These are the activations of a small neural network, seen along a few directions. Each row is one input.
Each table varies a few parts of the input and shows all the possible inputs, shuffled.
Descriptions start from the smaller parts, as in this example, which fits no table here: one of 6 places along a line, together with either a single point or one of 11 places along a line or (one of 2 separate values, together with one of 8 places around a ring).
Shared parts are said once, and a part with two or three values counts as separate values.
(in the rows, 128 means zero)

Other details of the inputs shift rows strongly along two fixed directions, in all tables alike. That doesn't count.

A family of inputs:
R1: [118 134  64 156  76 136  99  83 142 115 143 161]
R2: [118  91 188 115 217  93 168 186  85 179 112  66]
R3: [157 144 200  84 110 140 118 133 147 117 102 117]
R4: [ 81  76  73 200 181  96 155 134  81 168 173 104]
R5: [122 133  61 157  72 141 106  87 145 119 143 160]
R6: [144 144 186  93 121 145  94 134 168 113  95 100]
R7: [ 96  80  66 178 166  86 169 164  55 154 159 119]
R8: [122 140  62 160  71 149 112  93 141 116 143 157]
R9: [122 137  69 152  91 141 109  82 151 100 162 167]
R10: [127 135  69 155  87 138 103 107 145  71 158 159]
R11: [ 87  96  61 189 197 100 160 144  80 158 178 115]
R12: [142 136  84 150  77 130 128 103 126  74 161 175]
R13: [158 156 188  71 128 138 115 139 152 113 108 134]
R14: [154 150 182  66 126 144 123 137 158 117 103 132]
R15: [148 155 164  85 122 145 100 122 174 155  83 115]
R16: [140 145 185  90 124 147  99 109 174 142  99 108]
R17: [147 165 171  81 141 150 113 113 175 132  98 117]
R18: [159 158 190  80 133 139 120 129 149 107  95 132]
R19: [123 133  63 157  70 137  95 113 137  89 143 153]
R20: [131 125  99 169  65 141 129  96 120  77 148 165]
R21: [143 152 185  96 122 156 111 115 172 140  96 104]
R22: [151 156 164  84 124 152 101 121 168 152  83 112]
R23: [139 145 186  92 127 143  98 104 174 140  96 108]
R24: [163 156 189  79 130 133 120 132 152 108  97 133]
R25: [125 126  78 171  74 153 119  81 147 105 152 151]
R26: [155 147 178  77 111 138 120 137 150 129  76 126]
R27: [ 86  81  69 176 167  94 162 171  56 160 166 128]
R28: [118 132  80 171  73 151 121  79 145 102 152 150]
R29: [106 121 165 113 246  93 153 172 109 187 119  65]
R30: [125 117  92 155  60 145 132 104 129  87 155 164]
R31: [155 152 184  75 132 144 128 128 155 111  90 130]
R32: [162 154 182  77 110 133 111 140 143 126  88 123]
R33: [119 144  63 161  70 143 112  91 142 113 142 154]
R34: [154 154 183  74 110 138 107 145 144 129  93 128]
R35: [126 119  93 164  64 146 137  94 126  81 143 163]
R36: [ 90  87  76 181 168  89 154 173  51 156 170 130]
R37: [146 138 197  81 110 150 121 136 156 126 100 124]
R38: [122 137  70 155  94 137 107  76 151  98 158 167]
R39: [130 123  98 159  61 140 124 105 123  83 160 166]
R40: [118 109 177 114 222  91 152 192  72 183  99  78]
R41: [ 93  91  58 189 199 100 159 141  82 158 176 116]
R42: [134 130  78 140  76 138 135 104 131  80 160 174]
R43: [121 107 177 113 219  84 152 195  76 184 100  79]
R44: [160 144 200  88 110 137 119 131 148 115  98 116]
R45: [122 125  78 172  73 147 118  82 153 108 151 153]
R46: [154 148 176  68 108 141 118 140 149 132  87 123]
R47: [149 157 171  79 141 144 106 111 180 138 100 119]
R48: [127 127  74 143  59 141 124 113 124  98 145 172]
R49: [ 94  89  81 179 186  90 162 166  59 139 186 135]
R50: [144 162 166  83 123 150 104 119 166 149  83 111]
R51: [115  90 189 119 219  93 169 184  86 177 106  70]
R52: [127 124 100 161  62 142 122 107 124  86 161 171]
R53: [151 151 184  68 127 146 121 139 160 120 105 136]
R54: [138 130  78 145  76 135 136 102 132  78 156 173]
R55: [103 108 159 110 230  94 131 175  99 212 108  68]
R56: [102 118 160 115 228  93 145 178 101 205 103  59]
R57: [152 138 194  79 109 145 126 131 154 121  97 115]
R58: [ 85  99  62 190 197  95 160 142  82 155 177 112]
R59: [158 144 202  93 113 137 120 129 149 114  91 120]
R60: [102 108 179 128 230 101 152 170 104 197 114  52]
R61: [151 149 178  77 114 144 120 134 147 128  75 125]
R62: [ 76  88  75 202 179  95 162 139  79 158 172  97]
R63: [ 97  82  73 180 186  87 178 156  64 136 168 129]
R64: [139 136  84 145  77 133 127 105 125  75 165 175]
R65: [135 133  79 148  59 133 119 112 117  92 149 170]
R66: [ 90  90  59 190 198  94 158 142  88 162 175 118]
Each input here is: one of 3 separate values, together with either a single point or one of 9 places along a line or (one of 2 separate values, together with one of 6 places along a line).
- The inputs of R29 and R62 match in every part but the choice among 3 separate values. If R14 is changed in the same way as R29 into R62, which row does it become? => R30
- Change only the place on the line of 6 in R36. List by row number the other rows that result. => R32, R34, R40, R43, R65
- Change only the place on the line of 6 in R3. List by row number the other rows that result. => R20, R39, R44, R52, R59
- Change only the choice among 2 separate values in R34. List by row number the other rows that result. => R48
- Change only the place on the line of 9 in R22. List by row number the other rows that result. => R1, R5, R8, R15, R33, R50, R55, R56
- Change only the choice among 3 separate values in R38. List by row number the other rows that result. => R1, R23

A family of inputs:
R67: [164 173 176  65  90 144  96 146 161  83  94 139]
R68: [161 156 163  57  73 164 123 133 166 119  79 135]
R69: [ 92 104  67 205 177  84 136 128  69 192 109  87]
R70: [124 142  48 170 103 140 120  69 162 110 166 178]
R71: [ 84  79 100 186 169 120 202 157  73 158 149 100]
R72: [147 171 163  82 116 155  85 102 201 105  91 122]
R73: [111 121  43 169  68 144 118  80 160 119 152 146]
R74: [115  83  81 157 193  86 167 175  64 137 162 131]
R75: [ 95 109  72 173 214  97 153 126  93 178 172 114]
R76: [ 99  89  84 159 187  83 160 183  59 129 157 125]
R77: [130 131  64 152  67 125 119 126 115  63 164 179]
R78: [154 139 207  90  67 155  94 111 171 125 102 130]
R79: [136 110 224  86 220 118 157 159 110 154 102  86]
R80: [103 113  83 149 192  82 172 161  55 161 173 141]
R81: [108 113  99 186  46 150 107  99 116 105 171 170]
R82: [ 97 131  61 180  69 153  79  87 144 130 165 161]
R83: [134 126 183  88 237 113 128 156 148 180  98  70]
R84: [131 124  61 148  74 124 127 114 115  63 153 189]
R85: [141 127 224  88 216 111 161 154 112 174 110  87]
R86: [147 133 195  67 221 101 153 184 115 177  96 111]
R87: [118  97  90 172  42 140 124  89 121  97 167 156]
R88: [135 124  61 143  82 139 134 104 111  72 159 197]
R89: [155 145 190  83  72 172 133 108 176 113  87 116]
R90: [148 181 164  85 112 154  77 110 198 104  97 113]
R91: [119 132  50 163 103 149 115  69 148  93 163 171]
R92: [134 124  86 175  82 137 148  81 135  83 172 187]
R93: [ 94 111  73 188 198  98 128 157  88 156 170  84]
R94: [162 177 200  76 100 151 125  92 169 110 114 147]
R95: [123 127  89 181  67 134 126 106 123  55 171 157]
R96: [176 178 175  70  85 149  89 148 155  92  97 132]
R97: [130 125  81 203  40 125 127  76  98 100 111 152]
R98: [170 168 202  96  86 157  99 125 165  85 105 114]
R99: [132 118 228  96 206 103 143 181 115 144 106  67]
R100: [ 94  76  90 163 160  86 141 181  56 175 162 125]
R101: [114 139  53 172  88 136 101  90 152  84 167 152]
R102: [120 121 209  78 185 114 112 202  97 198  96  94]
R103: [145 107 221  93 217 109 155 168 121 153 103  78]
R104: [ 96  74 111 182 190  86 172 152  67 122 163 112]
R105: [155 164 163  62  77 173 135 136 168 118  71 142]
R106: [157 139 193  85  69 157 125 108 180 114  90 118]
R107: [176 176 173  55 101 149 116 116 160 113  99 163]
R108: [142 157 169  85  90 159  67  99 198 150  97 122]
R109: [108  98  77 184 157  73 154 163  31 172 105 113]
R110: [116 124 174  87 210 129 140 158 146 205  84  50]
R111: [129 114 224  95 210 106 148 175 117 144  98  72]
R112: [ 86  93  73 176 210  90 144 140  95 149 158 104]
R113: [143 151 165  78  89 160  75  94 196 145  95 113]
R114: [ 95  70  87 155 158  88 150 175  54 169 160 117]
R115: [152 194 162  72 121 154  97  81 196 136 108 138]
R116: [127 114  54 148  47 133 136 116 123  98 149 172]
R117: [104 135  39 173  76 167 137  83 158 117 142 150]
- The inputs of R106 and R116 match in every part but one. If R78 is changed in the same way as R106 into R116, which row does it become? => R100
- The inputs of R113 and R87 match in every part but one. If R117 is changed in the same way as R113 into R87, which row does it become? => R71
- What is each input in this table made of? => one of 3 separate values, together with either a single point or one of 6 places along a line or one of 10 places along a line
- Change only the place on the line of 10 in R104. List by row number the other rows that result. => R79, R85, R92, R94, R95, R98, R99, R103, R111
- Change only the place on the line of 10 in R83. List by row number the other rows that result. => R70, R72, R75, R90, R91, R93, R101, R112, R115

A family of inputs:
R118: [ 97 129  67 180 137 121 115 115 118 141 160 111]
R119: [117 116 158 119 206 121 132 128 145 178 117  88]
R120: [ 98 108  63 173 135 122 126 108 120 160 144 133]
R121: [119 106 102 181 128 114 158 122  94 112 161 137]
R122: [129 122 168 102 184  96 123 170 106 151 122 101]
R123: [161 161 190  80  89 147 114 124 149 118  77 140]
R124: [109 135 153 123 192 116 110 146 133 179 114  73]
R125: [147 180 169  88 121 162 105  89 196 132  97 110]
R126: [111 102 179 116 165 108 137 164 111 146 109  75]
R127: [117 105  92 177 109 114 151 132  82 131 145 138]
R128: [112 106  81 154 120 112 143 135  89 134 159 153]
R129: [120 114 168  97 171 118 144 173 107 174 119 108]
R130: [166 162 186  67 114 141 116 112 171 106 105 143]
R131: [145 153  87 130  51 153 101 102 157  66 131 170]
R132: [112  91  97 182 112 119 136 135  94 115 158 119]
R133: [131 102 184 122 177 122 160 151 114 150 117  83]
R134: [116 113  74 160 144 119 161 128 106 109 155 143]
R135: [151 154 190  75  98 160  92 135 170 110 109 130]
R136: [162 165 170  71 106 140  96 135 170 102  87 129]
R137: [136 127 165 102 197 105 151 156 114 150 122 107]
R138: [166 165 173  69 117 146 122 119 177 101  91 137]
R139: [147 156 171  89 114 155  73 101 196 135  92 114]
R140: [127 118 175 103 190 114 150 159 116 154 133 105]
R141: [115 107  99 183 117 108 132 137  87 113 157 130]
R142: [130 121 161  96 176 101 142 165 102 170 110 110]
R143: [114  98  93 177 106 115 155 131  88 134 145 134]
R144: [133 125 156  98 178 104 144 166 103 170 106 107]
R145: [101 116  70 176 151 125 136  98 130 141 160 125]
R146: [159 163 196  87  97 142  95 129 154  99  89 132]
R147: [160 162 165  66  97 154 118 128 165 121  74 135]
R148: [149 152  80 122  43 149 117  97 154  85 120 181]
R149: [148 142 198  81  95 154 130 106 176 101  92 116]
R150: [126 123 147  99 179 119 151 177 111 164  96 100]
R151: [147 153  88 128  62 163 128  93 167  64 136 176]
R152: [155 154 193  72 108 166 118 119 177 109 112 137]
R153: [116 112 100 175 136 112 157 124  90 106 159 148]
R154: [125 125 153 106 187 114 133 183 116 146 108  91]
R155: [108 105  93 159 136 122 153 131 106 118 180 150]
R156: [114  88  91 175 104 125 155 130  89 134 146 127]
R157: [129 119 174 100 193 108 148 156 113 151 130 109]
R158: [143 145  98 123  36 157 112  94 150  93 140 183]
R159: [101 109  71 176 153 123 133  98 131 140 159 131]
R160: [119 111 169 101 171 126 145 172 107 173 118 104]
R161: [109 107  88 163 125 111 126 143  97 118 174 141]
R162: [ 98 114  61 173 133 124 129 108 118 160 145 127]
R163: [154 150  83 118  44 151 113  90 145  87 126 180]
R164: [ 97 110  68 179 142 118 108 113 125 141 155 124]
R165: [130 121 181 113 195 112 153 153  99 137 111 110]
R166: [105 105  90 161 125 116 127 147  99 119 176 143]
R167: [158 159 187  70 101 142  89 130 164 108 104 136]
R168: [131 112 186 124 179 112 159 152 113 151 117  90]
R169: [ 96 121  63 174 131 123 130 109 116 160 147 126]
R170: [157 152  92 122  63 151 120  80 156  67 142 179]
R171: [146 174 172  88 122 160 102  89 198 133  96 115]
R172: [112 100 173 109 157 114 155 159 106 165  97  83]
R173: [127 119 172 108 176 111 146 164  87 157  95 111]
R174: [133 143  82 140  52 163  93  64 179 117 125 167]
R175: [131 167  77 141  49 164 100  67 172 115 127 154]
R176: [118 116  78 162 132 103 127 140  94 115 163 142]
R177: [154 152  89 124  52 146  94  95 149  68 138 172]
R178: [ 98 116  67 179 140 119 111 113 123 142 157 118]
R179: [111 109  95 172 130 109 129 137  79 102 152 146]
R180: [113 100  99 184 114 109 136 136  93 115 158 126]
- What is each input in this table made of? => one of 3 separate values, together with either one of 5 places along a line or one of 6 places along a line or one of 10 places along a line
- The inputs of R171 and R169 match in every part but the choice among 3 separate values. If R153 is changed in the same way as R171 into R169, which row does it become? => R123
- The inputs of R126 and R149 match in every part but the choice among 3 separate values. If R122 is changed in the same way as R126 into R149, which row does it become? => R130
- Change only the place on the line of 6 in R127. List by row number the other rows that result. => R123, R143, R156, R172, R173
- Change only the place on the line of 5 in R164. List by row number the other rows that result. => R118, R124, R139, R178
- Change only the choice among 3 separate values in R128. List by row number the other rows that result. => R157, R167
